These are the activations of a small neural network, seen along a few directions. Each row is one input.
Each table varies a few parts of the input and shows all the possible inputs, shuffled.
Descriptions start from the smaller parts, as in this example, which fits no table here: one of 4 places along a line, together with either a single point or (one of 2 separate values, together with one of 5 places around a ring) or one of 11 places along a line.
Shared parts are said once, and a part with two or three values counts as separate values.
(in the rows, 128 means zero)

Other details of the inputs vary at random and push rows far along three fixed directions, the same in every table; ignore that.

A family of inputs:
row 1: [149 135  36 128 124 153 119 138 109 135 117]
row 2: [164  98 156 165 127  54  77 123 124 111 104]
row 3: [144  95 167 145 108 143 139 108 112 171 160]
row 4: [124 108 176 140 108 157 158 108 135 185 154]
row 5: [137  89 184 151 103 155 154 119 131 174 155]
row 6: [145 105 181 162 105 161 157 113 142 164 154]
row 7: [112 117 178 133 114 169 155 105 138 196 164]
row 8: [182  73 171 185 110  63  61 149  90  78  81]
row 9: [186  78 174 172 112  57  69 148 118  85  97]
row 10: [161  99 166 163 112 139 136 103 121 163 157]
row 11: [152 100 154 175 121  68  92 123 103  99  88]
row 12: [148 138  28 131 126 147 112 125 107 149 118]
row 13: [147 130  25 115 126 121  91 131 116 162 134]
row 14: [ 49 150 140  79 162 120 133 123 134  61 121]
row 15: [ 77 143  28  86 124 184 121 116 145 146 129]
row 16: [149 144  40 127 123 127 116 130 147 156 118]
row 17: [175 130  28 122 115 145  96 148 126 140 129]
row 18: [100 159 152  75 155  98 140 159 138  65 117]
row 19: [ 92 177 148  94 169  84 139 129 148  78 124]
row 20: [ 65 174 181  71 142 186 201 142 168 137 156]
row 21: [ 93 159 145  83 158  87 154 150 138  70 117]
row 22: [145 107 173 148 115 179 140 124 108 141 147]
row 23: [160 138  35 122 122 140 120 137 132 141 132]
row 24: [105 134 174 147 122 189 160  98 132 182 153]
row 25: [ 83 174 141 105 153 108 156 148 142  67  96]
row 26: [ 85 173 149 104 171  94 133 129 124  74 108]
Description of these inputs: one of 2 separate values, together with either a single point or (one of 3 separate values, together with one of 4 places along a line).
Changing only the choice among 2 separate values turns row 5 into row 21. The same change can be made to row 2. Which row results?
> row 19
Change only the place on the line of 4 in row 23. List by row number the other rows that result.
> row 10, row 17, row 19

A family of inputs:
row 27: [123 113 100 122 130  92  89 144 117  75  91]
row 28: [117 126  93 115 149  71  89 128 118  85 104]
row 29: [133 120  92 130 105 202 136 117 115 160 147]
row 30: [159  89 115 153 125  53  63 122  88  88  98]
row 31: [120 162  58 108 133 132 131 135 152 134 114]
row 32: [123 164  59 110 139 132 131 136 151 133 117]
row 33: [108 101 186 149 116 178 145 104 118 170 154]
row 34: [ 99 155 207 104 162  75 157 146 137  64 116]
row 35: [108 121  86 115 115 192 141  99 131 191 159]
row 36: [127  93 182 157 113 172 141  88 109 173 173]
row 37: [144 119 100 124 111 157 140 130 132 171 140]
row 38: [127 164  55 110 140 132 140 143 139 132 121]
row 39: [129 167  59  91 134 137 133 147 142 131 128]
row 40: [157 119 110 138 133  63  82 144 129  93 100]
row 41: [ 88 175 197  98 166  90 154 139 156  66 119]
row 42: [100 108 170 139 112 186 149 105 123 176 150]
row 43: [177  87 157 161 103 136 123 121 107 163 141]
row 44: [141 145  65 132 119 193 146 117 144 193 152]
row 45: [108 156  57 106 135 146 120 135 119 126 111]
row 46: [ 24 185 251  88 166 175 215 114 152 101 157]
row 47: [133  87 192 161 108 179 140 109 112 142 158]
row 48: [133 168  62 102 136 136 125 139 144 132 121]
row 49: [122 159  61 100 131 132 124 140 154 134 122]
row 50: [214  10 242 219  82  55  62 120  86 130 124]
row 51: [ 69 176 198  94 159  82 176 142 154  65 109]
row 52: [151 125  95 121 139  71 101 154 123  97 101]
row 53: [ 91 156 225 102 153 116 172 135 151  91 143]
row 54: [149 125 100 122 133  75  95 153 130  97 108]
row 55: [140 101  85 140 106 185 118 121 118 161 145]
row 56: [157  95 153 168 105 143 137 118 119 170 146]
row 57: [158 109 154 160 108 146 140 118 116 163 141]
row 58: [169 114 130 156 129  61  83 133 113  91  88]
Changing only one part turns row 51 into row 56. The same change can be made to row 49. Which row results?
> row 40
What is each input in this table made of?
> one of 4 places along a line, together with either one of 3 separate values or one of 5 places around a ring
List by row number the other rows that have the place on the line of 4 in common with row 38.
> row 34, row 36, row 41, row 44, row 46, row 47, row 53
A walk changes only the place on the ring of 5. It starts at row 57 and steps to row 58. List the rest of the walk in order.
> row 48, row 39, row 43
